A small network was shown many inputs. Here are its activations along a few directions, one row for each input.
In each table, some parts of the input vary, and every possible input appears once, in random order.
Descriptions start from the smaller parts, as in this example, which fits no table here: line(6) and (point or line(11) or (values(3) and ring(8))).
Shared parts are said once, and a part with two or three values counts as separate values.

Other details of the inputs vary at random and push rows far along two fixed directions, the same in every table; ignore that.

A family of inputs:
r1: -3	5	0	10	8	-6	-5	-7	9	-13	-2	10	-11	13
r2: 0	-9	-3	3	15	10	4	0	12	3	4	3	-6	12
r3: 9	0	6	2	6	3	0	-5	8	-6	19	12	-6	-7
r4: -3	9	9	2	7	6	9	-3	-1	1	-14	-12	-6	13
r5: 6	12	-4	9	-10	6	-6	-8	4	-8	5	15	-8	3
r6: 13	5	18	-4	-5	3	13	2	-2	-1	9	2	-8	-6
r7: -2	8	-12	9	6	13	-2	-5	5	-9	-3	-5	-1	15
r8: -36	-23	-7	16	-3	-21	-18	15	-4	3	-11	-3	43	-11
r9: 9	3	15	-3	3	-5	8	-4	7	1	17	5	-7	-4
r10: -3	5	12	-47	7	2	-15	-13	-20	-9	4	13	0	17
r11: -19	13	-27	-29	20	0	12	-16	-23	-1	-8	24	-10	3
r12: 16	10	3	-4	-9	11	8	5	0	-6	9	4	-4	-8
r13: 18	4	-3	-4	0	14	10	11	-2	5	5	-1	-1	4
r14: 10	17	3	2	-14	5	1	-2	1	-4	-4	10	-8	1
r15: 16	-2	-10	3	4	14	4	3	2	1	13	4	0	6
r16: 13	-6	0	2	15	6	3	0	6	5	14	8	-2	5
r17: -14	-29	7	4	-16	-20	-1	29	-18	18	-5	-5	42	-21
r18: 0	14	-5	3	3	13	5	1	1	-4	-13	-10	-2	12
r19: 5	15	-3	5	-6	2	3	-1	1	-13	-13	1	-8	10
r20: 7	12	18	1	-10	-2	5	-5	-2	1	-4	8	-12	2
r21: -8	7	8	4	15	-3	6	-6	9	2	-4	-7	-5	18
r22: -28	-18	7	13	-22	-32	-6	17	-14	0	-24	-2	36	-13
r23: 1	9	-10	12	-2	2	-4	-7	5	-17	-4	6	-8	13
r24: 0	-6	6	-1	13	1	13	0	11	9	2	-3	-6	15
r25: 7	1	-7	-3	2	17	11	8	4	3	-6	-7	-4	10
r26: -25	-32	-18	12	-15	-9	-10	22	-6	7	-7	-3	44	-13
r27: 11	-3	10	-2	11	-2	11	3	6	11	13	2	-4	9
r28: 3	10	15	3	-2	-10	1	-10	8	2	4	12	-12	5
r29: -32	-19	5	14	-14	-40	-11	12	-5	1	-15	2	37	-10
r30: 13	-12	-34	-34	-7	1	-67	-39	-6	21	7	-78	-50	-97
r31: 13	4	-4	3	-5	11	1	-3	3	-9	17	8	-3	-5
r32: 4	-4	8	-3	6	10	16	5	2	9	-7	-9	-8	11
Description of these inputs: values(2) or (ring(5) and ring(6)).
Which of the alternatives is r6? -> ring(5) and ring(6)

A family of inputs:
r33: 26	9	6	-8	10	15	-1	-17	17	8	16	-30	-41	-7
r34: -9	1	17	3	0	-15	9	5	-6	-1	1	36	14	13
r35: 24	16	1	-32	8	10	-1	-24	-5	-5	15	-9	-43	-12
r36: -16	5	16	9	-1	-13	4	4	-3	-12	-14	21	16	25
r37: -36	-53	-24	9	-39	-39	-42	33	-25	20	-6	-31	80	-78
r38: -16	8	3	14	-5	-13	9	4	-1	-8	-18	22	14	25
r39: -15	2	17	4	-1	-17	7	2	3	-5	-1	26	17	20
r40: -13	-12	-1	8	15	6	24	19	0	7	-9	7	24	32
r41: -33	-30	-44	-19	-22	-21	-62	-14	-23	15	-18	-73	11	-97
r42: -5	-2	19	23	-3	-5	11	17	7	-5	-7	10	18	22
r43: 21	23	-13	-23	12	17	-11	-26	-3	-7	13	-10	-38	-8
r44: -10	1	2	31	-2	2	15	15	12	-7	-5	14	19	17
r45: 26	16	-8	1	6	19	1	-14	14	5	-2	-33	-43	-2
r46: 6	-7	18	9	-8	-6	22	19	1	-3	11	24	19	10
r47: 33	8	6	-9	11	18	1	-15	9	11	17	-19	-43	-14
r48: 21	18	-4	-32	5	21	-8	-26	-5	0	12	-6	-40	-9
r49: 4	-4	14	9	-11	5	15	18	2	2	8	27	23	12
r50: -1	-9	-1	25	-4	1	9	16	11	-7	1	21	18	20
r51: 4	12	-20	-34	31	22	0	-22	-4	4	-7	-26	-38	9
r52: -14	-1	-4	11	-2	-7	1	5	0	-13	-5	32	15	23
The inputs of r44 and r41 match in every part but one. If r46 is changed in the same way as r44 into r41, which row does it become? -> r35
What is each input in this table made of? -> values(2) and (point or ring(9))
Which other rows does r50 become when the values(2) part takes its other values? List them by row number. -> r52

A family of inputs:
r53: 24	40	9	4	19	19	21	-22	22	-12	0	7	-52	37
r54: -4	4	-10	12	-7	-3	-7	-2	-3	-8	-8	-9	2	-8
r55: -6	5	-14	9	-6	-4	-6	-2	1	-4	-10	-7	1	-8
r56: 3	-6	9	-5	-3	-8	7	6	0	12	3	-10	3	-12
r57: 8	-10	-9	-1	-7	5	-5	9	-2	4	9	-2	6	-9
r58: 8	-7	7	-10	-6	4	1	10	-6	7	9	-2	6	-16
r59: 1	-10	2	11	-2	-2	-4	4	11	4	4	-15	4	-7
r60: 8	-7	16	-2	-11	-4	-1	3	0	9	4	-9	4	-12
r61: 2	-10	-8	12	4	2	-6	5	7	2	3	-11	6	-9
r62: 7	-11	11	-4	-7	-8	-3	6	0	9	5	-8	1	-8
r63: -3	4	-9	-4	-11	3	-9	1	-7	-8	-1	3	3	-13
r64: -8	-1	7	-8	2	-17	-11	-9	-4	-3	0	1	-1	-10
r65: 10	-6	-4	0	-11	9	-3	6	-2	5	7	-3	9	-13
r66: -2	4	-7	11	-14	0	-13	-5	1	-6	-10	-6	3	-8
r67: -1	0	0	-14	-7	-9	-14	-4	-11	-2	1	7	1	-9
r68: -5	3	11	-6	-11	-10	-6	-2	-5	-4	-4	-3	-2	-12
r69: 4	-5	-10	12	-4	3	3	8	6	6	-2	-14	5	-9
r70: -31	6	27	55	-15	-18	37	40	7	-28	-15	83	66	69
r71: 21	22	12	-23	39	30	33	-14	9	2	1	-4	-44	51
r72: -13	1	-13	9	-1	-3	-13	-8	1	-3	-6	-4	0	-5
r73: 37	24	1	-6	23	38	23	-15	19	-11	26	14	-41	34
r74: 4	-11	-9	-2	4	4	-4	5	0	3	11	0	8	-12
r75: -12	-12	-18	-3	14	11	3	8	-3	9	-16	-24	9	9
r76: 3	-12	0	-11	1	-1	3	4	-7	11	6	2	3	-13
r77: 9	-10	4	-10	-5	-2	-5	7	-6	9	10	0	5	-10
r78: -4	0	7	-7	-9	-16	-12	-6	-5	-1	-3	-1	-3	-7
r79: 1	-11	-11	12	-1	4	1	6	4	5	-3	-10	2	-9
r80: -2	4	1	-12	-6	-7	-6	-4	-15	-2	1	3	3	-13
r81: 6	-6	-6	15	-5	5	2	9	1	2	1	-16	6	-9
r82: -24	-1	-11	-7	12	-4	-5	-4	-5	2	-26	-20	2	10
r83: 2	-12	-13	-2	-1	6	2	6	-3	6	5	0	4	-12
r84: 2	-12	11	-5	4	-9	-2	2	1	7	8	-6	3	-11
r85: -9	-2	4	-8	-4	-15	-5	-8	-7	1	-7	2	-5	-10
r86: -6	5	3	9	-10	-6	-9	0	3	-5	-10	-10	-2	-10
r87: 6	-6	1	-11	-2	-1	5	7	-6	12	7	-2	7	-14
r88: 30	39	0	-6	17	30	20	-21	7	-19	12	18	-46	34
r89: -7	-2	5	-8	-4	-13	-10	-9	-3	-5	3	-1	1	-9
r90: 7	-10	-7	13	-7	3	-7	8	6	3	1	-12	4	-5
r91: -7	-1	-13	9	-5	-2	-13	-6	4	-10	-2	-5	3	-6
r92: -6	-1	-13	-6	2	-4	-13	-6	-5	-7	3	7	4	-11
r93: -14	-11	-7	-4	14	3	4	8	-1	13	-17	-27	6	9
r94: 5	-12	1	-11	0	1	-2	3	-3	5	15	0	9	-12
r95: 0	4	4	-12	-12	-5	-12	-6	-10	-1	0	7	4	-12
r96: -5	-9	2	11	2	-3	-4	3	8	11	1	-14	1	-7
r97: 5	-11	3	-11	6	-3	-4	3	-4	7	12	2	7	-13
r98: 8	-6	-3	15	-11	8	-5	6	6	4	-1	-13	7	-9
r99: 11	-6	8	-9	-9	3	-2	5	-6	9	8	-1	8	-14
r100: -10	0	-2	-14	1	-8	-11	-9	-11	3	3	9	2	-10
r101: -3	-9	-9	12	2	4	-4	3	6	8	2	-11	4	-6
r102: 40	29	4	-3	20	37	29	-11	12	-9	21	11	-43	33
r103: 25	35	0	5	26	25	11	-26	21	-21	7	13	-49	38
r104: -2	0	-13	-5	-9	-3	-15	-2	-7	-6	0	5	2	-7
r105: 6	-7	13	-2	-5	-6	5	6	-5	8	5	-12	3	-12
r106: -33	6	36	55	-12	-28	41	37	5	-23	-16	79	64	71
r107: 10	32	9	-26	37	23	24	-25	4	-8	-7	4	-48	53
r108: -10	-13	-7	-26	16	6	6	7	-15	14	-7	-12	10	4
r109: -1	-11	0	11	-1	-3	2	5	7	9	-5	-13	-2	-9
r110: -5	1	0	9	-9	-12	-15	-3	4	-3	-9	-8	-4	-4
r111: -3	1	-11	10	-9	-4	-16	-3	1	-7	-8	-5	-1	-4
r112: -20	-3	-11	-29	14	-2	-4	-4	-19	4	-15	-5	6	6
r113: -22	-2	-22	-6	12	3	-6	-3	-8	-2	-24	-17	5	10
r114: 1	-10	3	11	4	-5	-5	4	10	6	2	-14	3	-9
r115: 8	-7	5	-8	-3	0	4	7	-10	8	10	-4	7	-14
r116: -11	0	-15	-6	0	-1	-12	-7	-6	-1	2	7	2	-9
r117: 1	-13	7	-5	-1	-7	4	3	-2	11	1	-6	-1	-11
r118: 3	-12	9	-5	-2	-6	-1	2	2	6	11	-8	5	-10
r119: 4	-5	5	14	-5	-2	2	8	4	6	-1	-19	3	-9
r120: 0	4	-8	-4	-13	2	-12	-4	-6	-5	-1	5	5	-11
r121: 6	-5	8	13	-11	0	-4	6	8	8	-3	-16	3	-9
r122: -5	-2	-2	-15	-3	-7	-12	-8	-8	-5	7	7	5	-11
r123: -11	0	-4	8	-4	-11	-8	-6	2	-1	-13	-6	-6	-7
r124: 4	-5	7	13	-8	1	0	11	8	5	-2	-17	2	-11
r125: -1	-10	-11	-2	2	6	-3	4	-2	9	10	-1	6	-10
r126: 27	34	-3	-10	20	30	14	-25	14	-22	18	21	-45	35
r127: -3	-11	9	-4	2	-7	-1	0	0	13	7	-6	2	-9
r128: 5	-6	-4	14	-8	9	-1	11	6	1	0	-14	5	-11
r129: -5	-1	-1	-15	3	-10	-13	-8	-9	-3	4	9	3	-12
r130: -11	-12	-20	-17	15	12	5	8	-11	10	-8	-14	11	6
r131: -2	3	3	-13	-9	-4	-8	-1	-11	-4	1	5	2	-14
r132: -9	0	-2	8	-4	-9	-13	-7	6	-6	-4	-8	0	-6
r133: -7	4	5	-8	-6	-15	-2	-5	-5	2	-5	-3	-1	-11
r134: 5	-7	15	-3	-8	-3	3	9	-1	7	5	-10	2	-14
r135: -4	3	9	-5	-7	-14	-4	-5	-10	-2	-3	-5	-1	-11
r136: -8	-2	-16	-6	-4	-2	-7	-5	-8	-4	-4	8	0	-10
r137: 3	-11	-9	12	-2	5	-4	5	8	0	6	-12	7	-7
r138: -4	4	-3	-15	-4	-9	-4	-4	-10	2	-1	5	3	-13
r139: 5	-9	4	12	-7	-4	-6	8	8	7	-1	-15	0	-5
r140: 7	-7	-6	-1	-8	10	0	11	-2	2	8	-4	7	-14
r141: -21	-4	23	41	-8	-13	52	48	4	-11	0	85	72	65
r142: -31	6	19	38	-10	-21	43	38	0	-22	-9	93	68	66
r143: -14	1	-2	8	0	-10	-13	-8	4	1	-8	-7	-3	-5
r144: -4	5	4	10	-13	-7	-13	-5	4	-3	-11	-9	-1	-8
r145: 2	-5	1	11	-3	-4	4	8	8	10	-3	-17	2	-9
r146: 20	35	17	-11	24	16	16	-30	13	-9	11	17	-53	37
r147: -9	-1	-15	9	-4	-3	-9	-6	-1	-5	-12	-3	-2	-7
r148: 12	33	-12	-24	37	35	22	-22	3	-13	-4	10	-43	52
r149: -7	-2	-4	-14	-2	-8	-7	-7	-12	1	-3	10	-1	-12
r150: 0	-10	2	-11	4	0	-2	2	-6	13	11	1	5	-11
r151: 31	38	24	-9	11	20	16	-27	13	-13	7	15	-51	34
r152: -9	0	0	8	2	-12	-14	-7	5	-5	-6	-6	-1	-7
The inputs of r104 and r57 match in every part but one. If r142 is changed in the same way as r104 into r57, which row does it become? -> r141
The inputs of r120 and r65 match in every part but one. If r122 is changed in the same way as r120 into r65, which row does it become? -> r94
What is each input in this table made of? -> values(2) and ring(5) and (point or ring(9))
Which other rows does r137 become when the ring(9) part takes its other values? List them by row number. -> r61, r69, r79, r81, r90, r98, r101, r128
List by row number the other rows that have the values(2) part and the ring(5) part in common with r54. -> r55, r66, r70, r72, r91, r103, r111, r113, r147
A walk changes only the ring(9) part. It starts at r110 and steps to r144. List the rest of the walk in order. -> r86, r106, r53, r123, r143, r152, r132
Which other rows does r85 become when the values(2) part takes its other values? List them by row number. -> r117
